A small network was shown many inputs. Here are its activations along a few directions, one row for each input.
In each table, some parts of the input vary, and every possible input appears once, in random order.
A made-up example of a description, with smaller parts first: one of 4 places along a line, together with either a single point or one of 11 places along a line or (one of 3 separate values, together with one of 8 places around a ring).
Shared parts are said once, and a part with two or three values counts as separate values.

Other details of the inputs shift rows strongly along two fixed directions, in all tables alike. That doesn't count.

Table:
r1: [ -8  12   1 -13 -17 -20  41 -10  -2   5   6 -11]
r2: [ 11 -10 -18 -25  -6  -7  21 -15  17  13  -2  -8]
r3: [  8 -11  -9 -32   3  -4  10  -8   3   0   0  11]
r4: [ 25 -24 -17   8  29  26 -41  10  11   2 -17   7]
r5: [ 30 -23 -19   9  32  31 -47  12  12   2 -11   7]
r6: [  8  -9 -16 -24  -4  -7  20 -14  15  10  -5  -9]
r7: [  7  -4   0  17  16  16 -31  13  -5  -3   1   2]
r8: [  9  -8  -8 -38  -3  -8  16 -10   5   2   1  10]
r9: [-18   9  18  23  -2  -4  -4   1  -8  -8   0  -4]
r10: [10 -4 -9 -7  0 -1  2  0  3  9 -4 -2]
r11: [  6  -4  15   9  24  13 -35   7  -5 -19   0  13]
r12: [-11  12  10   5  -8  -8   8  -1  -2  -4   5  -8]
r13: [-13   9   6   5 -13  -8   7  -1  -4   2   7  -4]
r14: [ 25 -22 -13  12  35  28 -49  17   2   0 -12   5]
r15: [  3  -7   1  16  10   7 -16  -1   1  -2  -4  -1]
r16: [ 34 -30 -27   1  38  31 -40  12  12   3 -16   7]
r17: [-17   6  19  -7  -8 -13  11 -12  -4 -12   3   8]
r18: [-15  10  10 -26 -24 -21  33 -14   0  -3   6   9]
r19: [ 15  -8 -11 -10   2   0   5  -6   9   6  -3  -6]
r20: [-13  14  11  15  -6  -6   5   7 -15  -3   6  -2]
r21: [-23   9  29  20   1  -2 -21   4 -18 -19   4  16]
r22: [  5   0   4  21  11  13 -27  13  -9  -4   1   2]
r23: [-10  15  -2 -18 -26 -16  42  -7   2   8  11  -7]
r24: [ 26 -23 -34 -36   5   4   8  -9  19  18 -10  -4]
r25: [-22  18  20  29  -1   1 -14  15 -20 -12  10  -1]
r26: [ -7  14   2 -14 -23 -19  40 -11   0   5  10 -12]
r27: [ 25 -26 -35 -36   5   3   8 -12  21  20 -12  -3]
r28: [-15  16  14  15  -9  -2  -1   8  -8  -6   6  -2]
r29: [-21  15  26  36  -1  -4 -10   4 -13 -11   2  -3]
r30: [-16  16  20  29   2   2 -11   9 -13 -14  11  -4]
r31: [ 11  -8 -21 -31  -6  -5  22  -7  10  14  -2  -6]
r32: [  0  -5  -2  13   6  10 -16   3   3   1  -3   3]
r33: [  3  -9   2  27  18  14 -35   9  -5  -1  -9   5]
r34: [  9  -2   2  21  15  16 -30  14  -3  -3  -5   5]
r35: [-15  12  20   3  -2  -3  -2   4 -13 -17   8  14]
r36: [ 14  -6   0  16  20  13 -27   7   2  -3  -6  -1]
r37: [-18   7   8 -28 -25 -23  39 -18   1  -1   4   9]
r38: [-25  15  21  32  -5   1 -12   8 -12 -11   3   2]
r39: [-14  17  10   1 -19 -12  21   2  -4   0   5  -4]
r40: [-19   9  15  24  -6  -1 -10   4 -10  -4   5   0]
r41: [  8 -13 -12  -3   1   3  -3  -5   5   9  -6   1]
r42: [ 26 -23 -25 -18  20  11  -4  -3  14   8 -11  -4]
r43: [ 14 -11 -21 -21  -2  -1  15  -5   6  13  -1  -3]
r44: [ 13 -10 -12  -3   2   7  -5  -1   9   7  -6   2]
r45: [-12  15  -1 -18 -24 -15  39  -5   0   6   8  -7]
r46: [ 24 -24 -11 -18  24  15 -31   0   8  -3  -9  17]
r47: [-20  18  15  19  -7  -1   1  10 -13 -10   8  -1]
r48: [ 14  -9 -16 -26  -3  -7  21 -10  15  11  -5  -9]
r49: [-16  19  20  32  -1   2  -8  14 -17 -11   6   2]
r50: [-14  13   1 -13 -28 -18  38 -10   4   8   8  -6]
r51: [-20  17  20  30  -2   2 -12  13 -19 -11  12  -1]
r52: [ 13  -6 -14 -13   1  -1   8  -1   3  11  -3  -2]
r53: [-16  15  21  28  -2   0 -16  14 -16 -10   5  -1]
r54: [-14  14  25  -2  -7 -11   4  -4  -8 -16   9   7]
r55: [ -8  11  -1 -16 -22 -20  44 -12   0   5  10 -11]
r56: [-13  10  25  10   7  -1 -12   3 -14 -22   8  10]
r57: [-22  14  19  23  -8  -6   1  -2  -8  -7   7  -5]
r58: [ 24 -28 -34 -35   8   2  12 -18  25  17 -15  -6]
r59: [ -9  13  -2 -20 -24 -17  43  -5   1   8   6  -7]
r60: [ -9  11   4  -9 -19 -20  33 -12   2   6   2 -10]
r61: [-17  13  14  12 -13 -10   6   3 -10  -2   4  -3]
r62: [ 25 -22 -17 -31  15  10 -11  -5  14   0  -9  16]
r63: [  8 -10 -19 -20 -11  -5  24 -13  13  15  -6  -2]
r64: [ 12  -9 -12  -5   6   7 -10   2   6   6  -1  -1]
r65: [  3  -6   1  23  14  14 -27   8  -2  -1  -9   6]
r66: [-11  10   3  -7 -24 -17  27  -8  -3   7   6  -6]
r67: [-18  15  12  11 -13  -6   7   3  -5  -4   4  -2]
r68: [ 32 -21 -34 -33   8   6  13  -6  19  19 -12  -1]
r69: [ 12 -11 -20 -22   1  -1  15  -3   6  11  -4  -4]
r70: [  7  -4   3  26  17  16 -34  12  -2  -3  -8   6]
r71: [  0  -9  -6   5   6   6 -14   0   1   2  -6   1]
r72: [ 26 -27 -22 -45  11   0   5 -19  22   6 -11   8]
r73: [12 -4 -8 -7  6  0  5 -2  5  5 -3 -6]
r74: [ -8  12   4 -13 -16 -17  34  -6   0   3   6 -12]
r75: [-18  16  22  32  -4  -2 -14  10 -16  -7   4   0]
r76: [ 10 -10  -7  -3   9   3  -6  -3   9   3  -8  -4]
r77: [ 10  -6   4  23  22  19 -39  11   1  -8  -1   0]
r78: [ -8  12   0 -14 -26 -19  35  -8  -2   9   8  -7]
r79: [-16  15   9   0 -12 -12  23  -3  -6  -4   9 -10]
r80: [-19  11  30  19   2  -1 -24   7 -17 -20   6  15]
r81: [-16  16  16  28  -1   5 -11  13 -14 -11  10   1]
r82: [ -7   8   2  -9 -20 -17  31 -13   3   6   5 -10]
r83: [ -1  -6   3  24  13  14 -28   9  -2  -4  -8   5]
r84: [ 14 -22 -10  16  27  21 -42   8   3   1 -14   6]
r85: [-14  19  17  21 -11  -2   2   9 -13  -7  10   0]
r86: [-12  13  13 -18 -15 -13  22  -5  -6  -9   9  10]
r87: [  8  -1   4  24  12  16 -31  13  -3  -5  -2   5]
r88: [ 31 -24 -25 -14  23  17 -17  -1  17   7  -8  -3]
r89: [ 33 -26 -39 -35   8   9  13  -8  20  19 -10   0]
r90: [-18  19  20  19  -5  -4   0   7 -12 -11  10  -8]
Description of these inputs: one of 3 separate values, together with one of 5 places along a line, together with either a single point or one of 5 places around a ring.
- Changing only the choice among 3 separate values turns r18 into r80. The same change can be made to r5. Which row results? => r64
- Changing only the choice among 3 separate values turns r66 into r82. The same change can be made to r75. Which row results? => r60
- Change only the choice among 3 separate values in r89. List by row number the other rows that result. => r43, r55
- List by row number the other rows that have the choice among 3 separate values and the place on the line of 5 in common with r47. => r16, r35, r49, r81, r89
- List by row number the other rows that have the choice among 3 separate values and the place on the line of 5 in common with r84. => r21, r33, r40, r41, r71
- Change only the place on the ring of 5 in r70. List by row number the other rows that result. => r4, r44, r50, r67
- Change only the place on the line of 5 in r56. List by row number the other rows that result. => r11, r17, r54, r72

Table:
r91: [ 13 -12  -7 -12  30   3   1 -18  29  -8  -4 -21]
r92: [ -6  -1   5  37   5  10 -43   5  -6   6  -5  -4]
r93: [ 13 -10 -29 -24  -2  -1  25   7   1  13   2 -16]
r94: [ 17 -11 -24   3  -4   9  -5  -7  19  15 -17  -3]
r95: [  0 -25 -17 -24  -3 -13  16 -17   0  14  -9   5]
r96: [ 21   1 -12 -14 -15  -9  21   0  14  22  -5 -12]
r97: [ 31 -11 -19 -10   7   3   2   8   8  19 -11  -8]
r98: [-32  32  19   7 -34 -29  42  10 -27   2  21 -21]
r99: [ -5  15  23  36  12  26 -45  21 -15 -22  20   8]
r100: [ -1   2   6  40  16  10 -27  13 -18   0 -13   1]
r101: [ 33  -7 -15 -18   8  19  -2   0  15   2   2   8]
r102: [-18  40  33   1 -32 -31  41   0 -23  -4  22  -1]
r103: [ 13  14  27  37  16  14 -47  19 -13 -14   7  12]
r104: [  5  -3  -3 -35 -13   0  20 -13  17  -2  -6  14]
r105: [ 10  -6 -26 -13   5  11   2  12  14  14   5 -11]
r106: [ 17 -15  -3  -8  21   7   1 -23  30  -9  -5 -23]
r107: [-24  36  19  13 -40 -14  43   7  -4   0  15 -15]
r108: [-43  28  27 -14 -30 -28  36  -2 -27 -20  17   4]
r109: [ 20  -4 -24 -10   7  11   7  13  18  14  -5  -6]
r110: [-50  18  21   5 -34 -31  44  -9 -25  -7  13   0]
r111: [  4  11  13  24   4  15 -38  14 -10 -17  18   6]
r112: [ -6  -3   4  36  12   9 -40   8 -14   5  -6  -4]
r113: [-42  17  21  10 -45 -27  28 -15  -6  -3  13   1]
r114: [ 17 -14 -25   0   2  18  -3  -7  21  16 -17  -2]
r115: [-17  -6  26  46   8   7 -55   5 -12  -7  -2  14]
r116: [ 21 -14   3 -10  18 -10  -2 -27  26  -1  -7 -24]
r117: [  1   0  31  34  32  -2 -32  -7  -2 -21  -1 -19]
r118: [-13 -12  16  31  11   3 -40   3 -14  -3  -5  12]
r119: [-29  26  38   8 -10 -38  43 -21 -13 -19  13 -31]
r120: [-12  11  21  14  15  14 -33  16  -4 -23  -1  23]
r121: [ 18  -4 -23 -18  -3  -2  32   9   3  12  -5 -11]
r122: [-40  28  36 -13 -35 -35  28  -9 -22 -10  16   4]
r123: [ 12  -7  -1 -16   1 -14  21 -31  29  -6  -1 -27]
r124: [ -8 -22 -21 -24  -1  -2  19 -13   7  11  -5   6]
r125: [ 27  -3 -19 -24  14  12   3   5  14   4   4   9]
r126: [-38  19  22   8 -31 -29  47  -7 -20  -7   3   5]
r127: [ 14 -23 -12 -34  16   2 -13  -4  -1  -2  -8  13]
r128: [ 15  11  14  27   9  17 -35  16  -4 -16   8  11]
r129: [ 10 -19 -26  -6   9   3  -4  -5  -2  18 -12  -8]
r130: [-37  27  28  -9 -41 -25  22  -9  -9 -16  17   6]
r131: [ -9  19  19  32  20  21 -44  27 -16 -21  22  10]
r132: [ 14 -22  -7  -6  -1  -4  -5 -16  16  16 -18  12]
r133: [ -5   8   8  35   3  24 -32  24  -5  -6  10  -9]
r134: [ 24 -13 -20  -9   1   5 -11   4  13  20  -3 -12]
r135: [ 20 -21 -10 -14  33  -1   8 -18  14 -11  -8 -23]
r136: [ 14 -24  -9  -9   5  -5  -1 -13   8  15 -19  12]
r137: [  8 -21 -14 -20  -2 -12  22 -15   4  14 -17   9]
r138: [ -4  -7 -14 -45  -3  -3  12  -9  15   0   2  12]
r139: [ 21 -15 -22  -4   6   1  -1  -8   8  23 -21  -3]
r140: [-42  33  14  16 -50 -26  35 -11  -8   4  14 -16]
r141: [  3 -16 -31  -7  11  13  -1  -1   5  16  -8  -7]
r142: [-15   4   4  40   2  22 -34   8  -4  -2   0  -4]
r143: [ 14 -18  -7 -33   1  -2 -15 -12  13   4  -6  12]
r144: [ 19   1 -16 -32   4   2  29   1   3   4   7   4]
r145: [ 20  -3 -17 -18  -5  -8  29   6   1  17  -6 -12]
r146: [  9  -1 -18 -34   1   1  24   0  -1   4  17  -1]
r147: [-21   5  23  21  23  20 -47  21 -21 -29   5  18]
r148: [-35  21  25  13 -44 -27  35 -14  -2  -3   4   6]
r149: [ 13 -13  -9 -30  11   2   5  -1   1  -9 -12  16]
r150: [ 22  -9 -15 -25  12   1   1   2  -7   4   9   1]
r151: [ 19 -11 -18   1  -1   3  -6  -9  15  23 -19  -3]
r152: [ 18 -10   1 -26   0  -4  -8 -11  14   2 -12  16]
r153: [  7 -18 -31  -6  10   8   0  -2  -1  13 -10  -8]
r154: [ 21  -8 -23  -8  12  14   8  16   8  10  -6  -7]
r155: [  6  -7 -27 -15  -1   2  27  -7  10  19 -13  -6]
r156: [ 28  -5 -16 -21  14   7  11   6  -3  -2   2   6]
r157: [-36  30  34   8  -8 -28  46 -17  -6 -22  17 -30]
r158: [  7  -6 -25  -3   5   9   5  -2  17  17 -13  -1]
r159: [  4   8  23  31  20  13 -49  21 -24 -14  15   8]
r160: [  7 -16 -10 -29   3  14 -12  -8  15  -5  -3  13]
r161: [-39  21  26  12 -40 -19  39 -13  -2  -3   5   6]
r162: [  4 -29 -19 -10   2  14 -10 -13  19  10  -9  10]
r163: [  5  11  24  34  14  14 -54  18 -16 -13  16   8]
r164: [ -6  -5 -29 -16  -7   0  17  -9  15  21  -2  -9]
r165: [ 21 -15  -4 -30   9  -3  -6  -7   8   2 -15  16]
r166: [-40  35  32 -11 -28 -24  43   0 -18 -18  12  10]
r167: [-20  -1  22  46  20  16 -34  16 -16 -17  -7  19]
r168: [ -2   1   0  39  18  16 -25  16 -16  -5 -12   1]
r169: [-12   9  11  44  20  24 -40  36 -20 -13  11  -7]
r170: [  1   3   9  32  11  10 -36  24 -16   0   4  -9]
r171: [ 18 -15  -6 -31  12  -2   0  -4   1  -3 -14  16]
r172: [ 11  -2 -23 -16 -20  -3  18   0  16  15   6 -17]
r173: [  6 -21 -19 -11   9   7   1  -7  20  10 -15  15]
r174: [ 31  -5 -11 -21  13   1   7   3  -4   4   1   6]
r175: [  2  16  18  54   3  18 -40  29  -6 -13   2  -3]
r176: [-30  32  33  -6 -42 -27  31  -9  -5 -16   9  10]
r177: [ 18  -7 -22 -36   2  -1  23  -1  -5   3  12  -1]
r178: [-30   0  19  44  14  15 -46  13 -10 -14   3  16]
- Changing only one part turns r153 into r142. The same change can be made to r121. Which row results? => r107
- Changing only one part turns r99 into r177. The same change can be made to r101. Which row results? => r156
- What do these inputs look like to the network? => one of 8 places around a ring, together with either a single point or (one of 2 separate values, together with one of 5 places around a ring)
- Change only the choice among 2 separate values in r153. List by row number the other rows that result. => r168
- A walk changes only the place on the ring of 5. It starts at r146 and steps to r147. List the rest of the walk in order. => r124, r141, r169
- List by row number the other rows that have the place on the ring of 8 in common with r145. => r95, r98, r100, r119, r127, r129, r137, r150, r171, r174
- A walk changes only the place on the ring of 5. It starts at r175 and steps to r128. List the rest of the walk in order. => r176, r148, r94
